Each row below holds a small network's activations on one input, seen along a few directions.
Each table varies a few parts of the input and shows all the possible inputs, shuffled.
A made-up example of a description, with smaller parts first: one of 2 separate values, together with either a single point or one of 11 places along a line or (one of 5 places around a ring, together with one of 6 places along a line).
Shared parts are said once, and a part with two or three values counts as separate values.
(in the rows, 128 means zero)

Other details of the inputs vary at random and push rows far along two fixed directions, the same in every table; ignore that.

Table:
r1: [118 140 114 111 113 100 175  50  79 228 140  99]
r2: [146 150 130 178 139 179  95 140 153  82 128 148]
r3: [111 134 143  89 156  89 170 120 138 174 154 122]
r4: [161 103 152 109  65 182  89 184  75  93  86 154]
r5: [155  97  94 131  74 198 103 133  56 141  68 140]
r6: [ 98 164 152 149 173  70 160  88 161 184 169 126]
r7: [ 91 163 153 152 227 103 182 147 202  82 187  77]
r8: [120 120 104 137 106  77 150  99 114 161 113 109]
r9: [129 163 134 157 175  76 164  66 155 175 196 104]
r10: [141 167 143 124 176  97 154 118 172 130 205 115]
r11: [ 98 127 122 115 138  66 180  70  95 238 138 114]
r12: [103 126 132 128 126 115 149  95 110 185 113 133]
r13: [120 174 149 166 164  92 141  98 163 153 174 126]
r14: [129 127 103 134 117 109 101 106 135 149 113 113]
r15: [131  84 144  83  77 165 124 158  70 134  75 145]
r16: [101 122 119 141 129 115 178  96  68 185  96  69]
r17: [121 142 155  91 137  85 156 136 122 170 149 129]
r18: [146  94 157  96  75 169 102 183  71 113  74 155]
r19: [146 129 111 190 149 162  70 162 210  45 111 149]
r20: [142 146 117 149 133 119 134 101 113 165 149 119]
r21: [105 122 113  64  96  61 148  88  79 186 143  85]
r22: [144 148 127 138 190 157 128 152 199  66 174 139]
r23: [103 137 115 103 144  68 146 116 144 115 166 105]
r24: [126 119 110 131  94  77 148  87 113 182 112 103]
r25: [104 144 136 182 210 115 137 119 212 104 166 150]
r26: [110 121  93 120 110  83 129  94  88 158 106 110]
r27: [143 144 138 141 161 193 107 163 183  42 141 149]
r28: [146  94 105 121  68 175 122 106  44 166  79 127]
r29: [119 139 104 186 177 110 110 139 197  52 133 140]
r30: [152  92 126  77  70 173 127 129  54 141  94 124]
r31: [114 142 118 179 208 132 137 111 207  96 168 143]
r32: [136  94 146 102  77 212  93 192  91  84  52 166]
r33: [160  83 121 115  52 198  64 194 114  58  61 145]
r34: [112 130  96  98 106  64 132  62  84 212 122  91]
r35: [124 133 138 135 196 144 139 146 202  71 170 143]
r36: [144  82 121  89  38 140 117 150  76 130  76 119]
r37: [107 134 145 122 131  59 166  75  96 225 143 117]
r38: [131  98 110 134  82 201 104 134  78 124  61 154]
r39: [145 122 157  86  53 151 119 146  54 149  95 132]
r40: [141  84 116  69  33 141  98 136  54 154  75 110]
r41: [146 100 132 117  99 232  91 189 121  47  69 168]
r42: [103 170 175 105 170  61 175 107 161 169 182 117]
r43: [114 140 119 108 152  92 115 123 173 108 169 104]
r44: [109 131 121 121 146  79 145 132 161  92 162 113]
r45: [109 132  93 111 118  71 127  77  95 183 124  98]
r46: [148 149 131 201 166 172  76 181 187  54 139 169]
r47: [138 138 150  75 104  73 181  73  73 211 171  88]
r48: [129 141 135 194 179 165  83 184 194  59 128 179]
r49: [158 105 136 161  82 189  73 165  87  96  76 161]
r50: [144  85 117  85  81 193 114 168  73 116  75 149]
r51: [135 170 156 129 177  86 147 140 179 123 198 129]
r52: [142 168 155 142 163 149 123 145 183  73 174 134]
r53: [131 124 124 154 146 135 112 183 202  22 140 142]
r54: [131 126 103 186 185 188 100 158 194  56 128 167]
Each input here is: one of 2 separate values, together with either a single point or one of 8 places around a ring or (one of 3 separate values, together with one of 6 places around a ring).
Q: The inputs of r18 and r37 match in every part but the choice among 2 separate values. If r52 is changed in the same way as r18 into r37, which row does it become?
A: r2
Q: The inputs of r33 and r19 match in every part but the choice among 2 separate values. If r7 is changed in the same way as r33 into r19, which row does it become?
A: r16
Q: Change only the choice among 3 separate values in r1. List by row number the other rows that result.
A: r5, r28
Q: Change only the choice among 2 separate values in r23. List by row number the other rows that result.
A: r26
Q: Start at r3 and move only the place on the ring of 6, one step at a time. The first step leads to r50. Which rows follow, in order?
A: r22, r10, r51, r17

Table:
r55: [160 117 123 136 108 182 100 147 122 114 132 147]
r56: [148 115 157 110 108 145  95 163 135  94 119 150]
r57: [105 143  97 155 131  22 127  91 161 164 148  98]
r58: [129 125 116 152 184 173 131 148 183  80 158 136]
r59: [115 155 111 127 175 104 162  77 131 165 151  84]
r60: [ 92 161  95 186 228  72 166  47 214 137 193 109]
r61: [140 156 172 205 164 174 101 168 155  92 131 171]
r62: [135 112 127 140 131 182 135 156 129 115  86 162]
r63: [139 138 135  45  70  26 188  71  45 228 174  71]
r64: [162 114 142 130  74 174 115 140  80 159  78 167]
r65: [145 109 123 102 113 152 126 175 121  56 124 121]
r66: [148 104  86 149  65 158  84  90  67 157  77 145]
r67: [126  97 133  74  65 161 131 152  82 118  87 109]
r68: [120 144 152  48  65  46 186  62  64 246 161  71]
r69: [ 98 189 156 123 219  47 149 112 220 142 227 137]
r70: [107  95 130  71  95 153 123 158  75 130  77 149]
r71: [111 146 161 202 199 175 132 168 174  71 130 157]
r72: [ 97 122  88 182 167  88 100 148 205  63 113 118]
r73: [157 137 115 148 113 175  83 132 112 110 112 127]
r74: [126  80 141  75  87 150 126 156  86 121  81 131]
Q: The inputs of r66 and r60 match in every part but one. If r56 is changed in the same way as r66 into r60, which row does it become?
A: r74
Q: Describe the family of inputs behind these rows.
A: one of 2 separate values, together with either a single point or one of 4 places along a line or one of 5 places along a line
Q: Change only the place on the line of 5 in r58. List by row number the other rows that result.
A: r59, r60, r62, r71

Table:
r75: [123 111 148 143 130 166 129 163 116 102 114 152]
r76: [126 132 108 141 167  75 162  86 158 164 163 113]
r77: [137 134 119 169 138 146 101 136 178 102 123 160]
r78: [144 102 116 123  41 160  97 113  38 184  61 122]
r79: [149 125 148 118 132 162 116 161 157  89 124 148]
r80: [119 134 128 169 128 145 104 145 146 107  95 149]
r81: [115 159 132 109 184  41 180 116 198 155 217 101]
r82: [124 126 134 128 132 138 116 193 147  78 124 129]
r83: [159  95 146  73  39 148 116 141  33 170  79 145]
r84: [129 118 159  92  85 117 135 140  61 167  99 133]
r85: [126 139 103 160 148 156 104 133 147  87 118 152]
r86: [119 106 140 125 125 179 133 159 119 103  95 141]
r87: [128 131 144 123 130 144 109 187 158  78 117 141]
r88: [123 107 124 114 124 195 117 151 117  97 104 150]
r89: [145 103 137 139 120 177 119 161 130  97 123 165]
r90: [136 123 138 138 143 187 130 144 144  95 129 130]
r91: [123 131 120 142 153  78 142  88 159 174 155 116]
r92: [122 133 117 166 136 141 127 142 136 101 102 142]
r93: [116 131 135  93 119  88 156 127 104 151 129 106]
r94: [123 110 119 124  56 142 129 124  49 174  56 133]
r95: [112 101 118  76  69 100 126 104  70 148 108 114]
r96: [100 142 122  90 150  70 157  89 141 153 170  98]
r97: [132 140 136 161 152 127 103 143 203  31 166 123]
r98: [119 125 111 161 155 147  80 134 155 100 121 141]
r99: [125 126 100 162 169 149  98 136 157  80 125 139]
r100: [110 102 134  91  69  96 137 118  79 142 102 110]
r101: [124 150 113 152 170  78 161  74 143 166 173  89]
r102: [106 160 166 130 177  56 180 103 145 175 192 121]
r103: [122 144 111 164 142 157  97 135 155  92 119 156]
r104: [142 108 136 113 120 184 123 157 142  95 105 145]
r105: [134 115 129 138 128 127 107 150 191  47 140 143]
r106: [123 150 150  94 142  91 140 108 113 165 162 129]
r107: [137 103 131 123 127 181 131 152 143 101 114 150]
r108: [117 119 134 100 120 125 152 106  81 175 141 132]
r109: [140 131 113 160 122 148 114 134 156 106 117 158]
r110: [144 109 108 162 146 146 100 143 165  94 117 143]
r111: [145 118 101 159 138 150 119 138 151  92 117 147]
r112: [116 149 145  87 146 102 154 105 124 165 155 116]
r113: [139 117 124  87  76 119 135 141  69 159 124  94]
r114: [115 145 122  84 146  76 155 102 122 156 163 106]
r115: [148 147 141 134 138 151 101 171 173  70 148 130]
r116: [152  93  95 114  37 165 123 111   8 172  56 111]
r117: [132 123 157 117 119 167 115 173 124  92  96 143]
r118: [130 124 112 139 125 103 135  86 102 179 131  93]
r119: [136 151 124 181 138 156  97 128 164 103 128 140]
r120: [102 136 150  93 142  97 184 100 119 181 138 100]
r121: [129 117 131 105 127 189 114 153 124  94 101 142]
r122: [113 136 117 128 113 112 120  89 103 180 116 129]
r123: [125 135 121 146 129  99 131  87 116 181 138  97]
r124: [123 123 110 166 143 145 124 146 132  93  99 135]
r125: [158 143 160 135 126 158 100 157 132  90 138 142]
r126: [153 136 156 149 130 159 107 153 125  98 147 147]
r127: [139 150 118 179 131 164 107 137 153  94 123 145]
r128: [120 116 123 167 135 143  97 152 138 106  92 136]
r129: [130 126 144 117 116 124 163 100  85 178 152 115]
r130: [122 113 119 166 151 138 108 146 144 101 102 129]
r131: [117 159 147 104 166  92 189  75 149 181 182  85]
r132: [123 158 132 104 177  46 179  99 183 152 201 105]
r133: [129  81  96 103  64 153  95 113  30 174  59 122]
r134: [137 102 117 116  74 120 120 101  81 195  90 131]
r135: [112 157 133  88 156  74 149 111 152 156 177 112]
r136: [107 172 139 126 191  43 179  73 197 144 223  74]
r137: [126 140 119 122 160 142 104 182 170  64 149 138]
r138: [104 138 119 149 174  69 169  93 142 164 150 100]
r139: [124 163 115 154 154  88 165  76 137 166 165 104]
r140: [123  99 123 121  60 139 111 124  51 183  51 130]
r141: [132  93  88 100  60 151 119 104  21 170  64 124]
r142: [128 140 109 139 141  89 162  88 141 164 148 128]
r143: [117 148 148 110 155  86 151 100 115 173 177 131]
r144: [114 129 136 138 151 133 118 164 179  58 130 127]
r145: [148 129 135 118 128 143 107 175 176  77 134 147]
r146: [153 136 152 123 120 176 109 158 131  91 119 131]
r147: [119 138 117 165 157 148  80 133 169 101 123 152]
r148: [131  95 121  77  69 115 138 119  87 154 105 112]
r149: [135 130 151 111 125  88 158 108 108 182 164 133]
r150: [148 148 133 143 152 146 107 161 170  53 151 126]
Q: The inputs of r95 and r97 match in every part but one. If r133 is changed in the same way as r95 into r97, which row does it become?
A: r118
Q: Describe the family of inputs behind these rows.
A: one of 4 separate values, together with either one of 5 places along a line or one of 6 places around a ring or one of 8 places around a ring
Q: Change only the place on the line of 5 in r136. List by row number the other rows that result.
A: r97, r113, r115, r150
Q: Change only the place on the ring of 6 in r84. List by row number the other rows that result.
A: r75, r86, r102, r117, r120
Q: Start at r78 and move only the place on the ring of 8, one step at a time. The first step leads to r123. Which rows follow, in order?
A: r118, r101, r116, r139, r127, r119

Table:
r151: [122 110 144  70  91 140 127 145  71 152 102 129]
r152: [113 139 109 153 154 106 137  91 169 133 145 112]
r153: [149  87 101 139  53 215  50 161  81  87  35 170]
r154: [131 108 105 145  81 129 115 115  51 162  75 124]
r155: [119 146 158 120 143  97 142 143 153 122 153 117]
r156: [127 127 151 133 148 156 120 181 177  56 125 143]
r157: [115 152 149 110 153 103 146 130 139 129 158 110]
r158: [135 131 144 112 107 134 153  93  72 213 126 137]
r159: [133 126 131  96 106 129 127 131  89 134 133 111]
r160: [119  97 102 146 106 142 131 119  85 142  78 128]
r161: [121 132 157 119 144 129 123 167 162  96 137 147]
r162: [159 117 140 149  80 203  98 149  70 128  83 152]
r163: [107 109 101 112  91  82 175  64  60 233 105  94]
r164: [120 154 111 173 165  90 134 100 162 140 153 117]
r165: [127 133 145 112 143  98 156 133 168 116 163 117]
r166: [122 131 114 187 175 147  98 148 176  79 122 163]
r167: [134 128 133 119 151 162 104 166 155  70 143 149]
r168: [121 154 113 162 149 101 117  94 163 130 150 115]
r169: [131 138 130 105 152 103 159 120 159 121 172 113]
r170: [127 138 147  90 106  55 170 100 111 186 166  97]
r171: [148 140 132 126 138 132 117 150 157  81 156 129]
r172: [123 153 112 162 160  92 125  92 160 143 153 110]
r173: [135 108 124 100 113 169 123 155 106  94 112 126]
r174: [112 146 112 163 173  91 137 100 168 149 153 132]
r175: [138 128 149 128 142 136 111 173 182  70 149 155]
r176: [111 141 144 101 157 112 158 128 143 126 151 111]
r177: [158  95 126  91  72 184  89 178  90  88  88 156]
r178: [117 145 113 152 168  95 126  94 168 150 154 126]
r179: [149 127 140 167 144 207 116 156 145  86 112 158]
r180: [119 101 101  97  74  99 155  67  50 228  91  91]
Q: Describe the family of inputs behind these rows.
A: one of 3 separate values, together with either a single point or one of 4 places along a line or one of 5 places around a ring
Q: The inputs of r180 and r178 match in every part but the choice among 3 separate values. If r179 is changed in the same way as r180 into r178, which row does it become?
A: r158
Q: Start at r160 and move only the place on the line of 4, one step at a time. The first step leads to r163. Which rows follow, in order?
A: r180, r152
